These are the activations of a small neural network, seen along a few directions. Each row is one input.
Each table varies a few parts of the input and shows all the possible inputs, shuffled.
Descriptions start from the smaller parts, as in this example, which fits no table here: one of 4 places along a line, together with either a single point or one of 9 places around a ring or (one of 2 separate values, together with one of 8 places around a ring).
Shared parts are said once, and a part with two or three values counts as separate values.

Rows:
R1: [-16   5  11  54 -31 -25  10  -2 -16  -1  14  21]
R2: [ 13   7  -1 -25   4  15  -7  -2  16   3  -7 -18]
R3: [ -2   8 -17 -19  10   9   1  10 -13   2  -1   7]
R4: [ 14 -11   3 -25  22   9 -11  -1  11  -4 -11  -8]
R5: [ -1   0 -16 -19  17   4  -3  19  -5  -3  -7   7]
R6: [  0  -1 -17 -18  18   5  -1  14 -13  -2  -3  11]
R7: [  0  17 -20 -18   1  14   2   6 -13   6   3   3]
R8: [-16  -3   9  50 -26 -28  10   1 -15  -5  12  23]
R9: [  0  17 -21 -16   5  15   5  -3 -17   7   3   7]
R10: [ 12  -8   0 -25  21   7 -10   7  14  -6 -11  -9]
R11: [-16 -20  12  45  -4 -34   8   7 -13 -11   8  31]
R12: [  2   3  -6 -26  10  11  -7  12   7  -3  -6  -8]
R13: [-15 -32  26  40   5 -32   2 -16  10  -9   9  10]
R14: [-13 -10  27  48 -23 -22   5 -28  11   3  13  -5]
R15: [  4  11  -9 -25   0  16  -7   8   8   1  -3 -12]
R16: [ 16   4   3 -25   5  18  -8  -9  14   4  -6 -17]
R17: [ -3   9 -16 -21   9   7  -1  16  -5   0  -4   2]
R18: [ -2   7 -18 -17  14  10   4   1 -18   3   0  12]
R19: [ -1 -32  23  31  -1 -25   9   2   1 -11  -6   5]
R20: [  4 -10  23  40 -29 -15  10 -11   1   1  -2 -10]
R21: [-17 -13  11  45 -15 -32   9   4 -14  -8   9  27]
R22: [  3 -18  21  36 -23 -19  11  -7   2  -4  -3  -7]
R23: [  1  27 -19 -18  -6  18  -1   8  -5   9   3  -4]
R24: [ -1  17 -19 -20   0  12   0  12  -5   4  -1  -1]
R25: [  4  -5  -7 -24  18   7  -9  16   6  -6  -8  -4]
R26: [-14 -18  25  44 -17 -26   5 -25  11  -2  11  -2]
R27: [-16 -26  27  40  -5 -30   3 -19  11  -5   9   4]
R28: [ 13  -3   5 -27  15  13  -9  -5  12   0  -9 -12]
R29: [ -1  -2 -18 -15  22   7   2   5 -17   0  -2  16]
R30: [  1  28 -20 -13  -2  20   4  -6 -16  12   7   4]
R31: [ -1 -26  23  31 -12 -23  10  -2   2  -7  -5  -2]
R32: [  6  21  -8 -22  -7  21  -8   4  10   6   0 -15]
R33: [ 15  16   1 -22  -3  21  -8  -6  18   8  -3 -21]
R34: [ 17  14   5 -22  -2  24  -9 -12  15   9  -3 -20]
R35: [  2  27 -20 -16  -5  19   1   1 -12  11   7   0]
R36: [ 10  -1   2 -26  13  10  -8   2  15  -2  -9 -14]
Describe the family of inputs behind these rows.
Answer: one of 4 places along a line, together with either one of 3 separate values or one of 6 places along a line
Changing only the place on the line of 4 turns R14 into R13. The same change can be made to R1. Which row results?
Answer: R11
List by row number the other rows that have the place on the line of 4 in common with R3.
Answer: R12, R17, R18, R21, R27, R28, R31, R36
Change only the place on the line of 4 in R16. List by row number the other rows that result.
Answer: R4, R28, R34
Start at R4 and move only the place on the line of 6, one step at a time. The first step leads to R10. Which rows follow, in order?
Answer: R25, R5, R6, R29

Rows:
R37: [  0   4 -14 -10   9   3   1  13 -11  -1  -3  10]
R38: [-11 -25  27  52 -18 -33  10 -12   3  -6   5   5]
R39: [  5  -8   6 -13  10   5  -5  -8  11   0  -3  -9]
R40: [ -3   5 -13 -14  11   7  -1   2 -11   2   2   9]
R41: [-18 -14  17  53 -18 -33  10  -6 -11  -6  12  22]
R42: [ -4  14 -16 -11   6  11   0  -1  -8   6   6   5]
R43: [ 8 -8  7 -9  8  3 -4  2 11 -3 -7 -9]
R44: [  8  -3   7  -9  -1   4  -5   5  13  -2  -7 -14]
R45: [ -1  10 -14 -11  -3   6   1  16  -9  -1  -2   3]
R46: [  4   2   3 -11   6   8  -6 -11  12   3   0 -11]
R47: [ 10   4   5  -8  -5   9  -4  -5  10   2  -3 -13]
R48: [  1  18 -14  -9  -5  11   4   6 -12   6   1   2]
Changing only one part turns R41 into R38. The same change can be made to R45. Which row results?
Answer: R44
Describe the family of inputs behind these rows.
Answer: one of 2 separate values, together with either a single point or one of 5 places around a ring
Change only the place on the ring of 5 in R42. List by row number the other rows that result.
Answer: R37, R40, R45, R48

Rows:
R49: [ -4   3   4  28 -21 -11   7   4  -8   0   4   5]
R50: [  5  17 -14 -19   1  16   0   2  -5   6   0  -3]
R51: [ -9   4   3  23 -16 -10   5  -4  -5   1   9   7]
R52: [ -8   7  -4   7  -2   1   3 -13  -5   7   9   3]
R53: [ -4 -15  11  26  -9 -20   7   9  -7  -8  -3  10]
R54: [  9  18 -16 -24  -5  18  -3  15  -4   3  -6  -8]
R55: [ -1  -2  -5 -11  18   4  -5  -3  -1   0   2   7]
R56: [ -7 -11   2   7  10  -7   2 -10  -4  -1   5   9]
R57: [ -9 -14   8  21  -3 -19   4   0  -3  -7   2  10]
R58: [ -1  15 -10 -13   4  13  -2  -7  -5   7   6   3]
R59: [  6   0  -9 -23   9   8  -3  22   1  -5 -10  -4]
R60: [ 19 -21  37  -4  -1   2 -12 -22  44  -2 -11 -39]
R61: [  3  -1  -8 -17  15   6  -3   6   0  -1  -5   1]
Describe the family of inputs behind these rows.
Answer: either a single point or (one of 2 separate values, together with one of 6 places along a line)
Change only the place on the line of 6 in R53. List by row number the other rows that result.
Answer: R55, R56, R57, R59, R61

Rows:
R62: [ -7 -12  21  39  -2 -26   0  -7 -17  -9   7  33]
R63: [-13 -26  32  31 -27 -22   7 -15  25  -1   7 -22]
R64: [ 16 -15 -10 -18  16   5   3 -12  -4   3 -15  -6]
R65: [  1  -8 -14 -22  14   6   8  -4 -21  -1  -7  14]
R66: [  5   6   5 -26   4  13 -24  -1  31  -5  -5 -20]
R67: [ -1  34 -18  -6 -19   8   2  20  -9  11   0   4]
R68: [  6  -1 -21 -13   0  -5  13  26 -23  -9 -11   6]
R69: [-30  -7   9  38 -14 -27  16 -21 -12   0  14   4]
R70: [-13  -5 -11 -23  32   8  -1   8  -9   0   1  13]
R71: [ 13  27  -5 -11  -2  16  -2 -15   8  13   3  -8]
R72: [-10   0 -20 -15  18  -1   5  35  -5  -8  -2  10]
R73: [  7  18 -16   2 -19  12  11  19 -23   4  -4   3]
R74: [-14  16 -17 -24  12  13 -14  -4  -5   2  16  12]
R75: [  5  13  -9  -5  -4  21   8  -6 -23   9   5   8]
R76: [-17 -16  14  39 -13 -21  17 -31   9   3   9  -6]
R77: [-25  -8  -3  46 -25 -29  11   6 -11   0   8   3]
R78: [  9 -29  42  32 -10 -25  -7   0  20 -11   3   5]
R79: [  6 -14  12 -25  25   3 -10  13  24  -6 -15 -23]
R80: [ 20   7  -3  -1   0  21   4 -14  -7  12   0 -12]
R81: [-12  21 -25 -16  -3   6  -6  21   1  -6  11  11]
R82: [ 20 -20  10 -26   6   3  -4   2  12  -6 -23 -23]
R83: [  1 -11  -7 -20  34   7  -5   0  10   4  -6  -4]
R84: [ -2  29 -10 -14  -4  15  -1  -5 -12  16  11   7]
R85: [  1  10 -14 -21  13  13 -19 -12  13   5   9  -5]
R86: [ -9 -12  10  46 -13 -27  -2  17 -13 -12  -2  30]
R87: [ 22  -1  13  -9 -11  20  -3  -2  11   0 -12 -28]
R88: [  5 -17  24  42   3 -24   3 -16   5  -9   5  22]
R89: [ 13  21  11 -19 -12  15  -9  -3  25   1  -9 -24]
Describe the family of inputs behind these rows.
Answer: one of 4 places along a line, together with either one of 2 separate values or one of 5 places around a ring
Changing only the place on the line of 4 turns R80 into R87. The same change can be made to R83. Which row results?
Answer: R79
Change only the choice among 2 separate values in R63. List by row number the other rows that result.
Answer: R78
Change only the place on the line of 4 in R76. List by row number the other rows that result.
Answer: R63, R69, R77
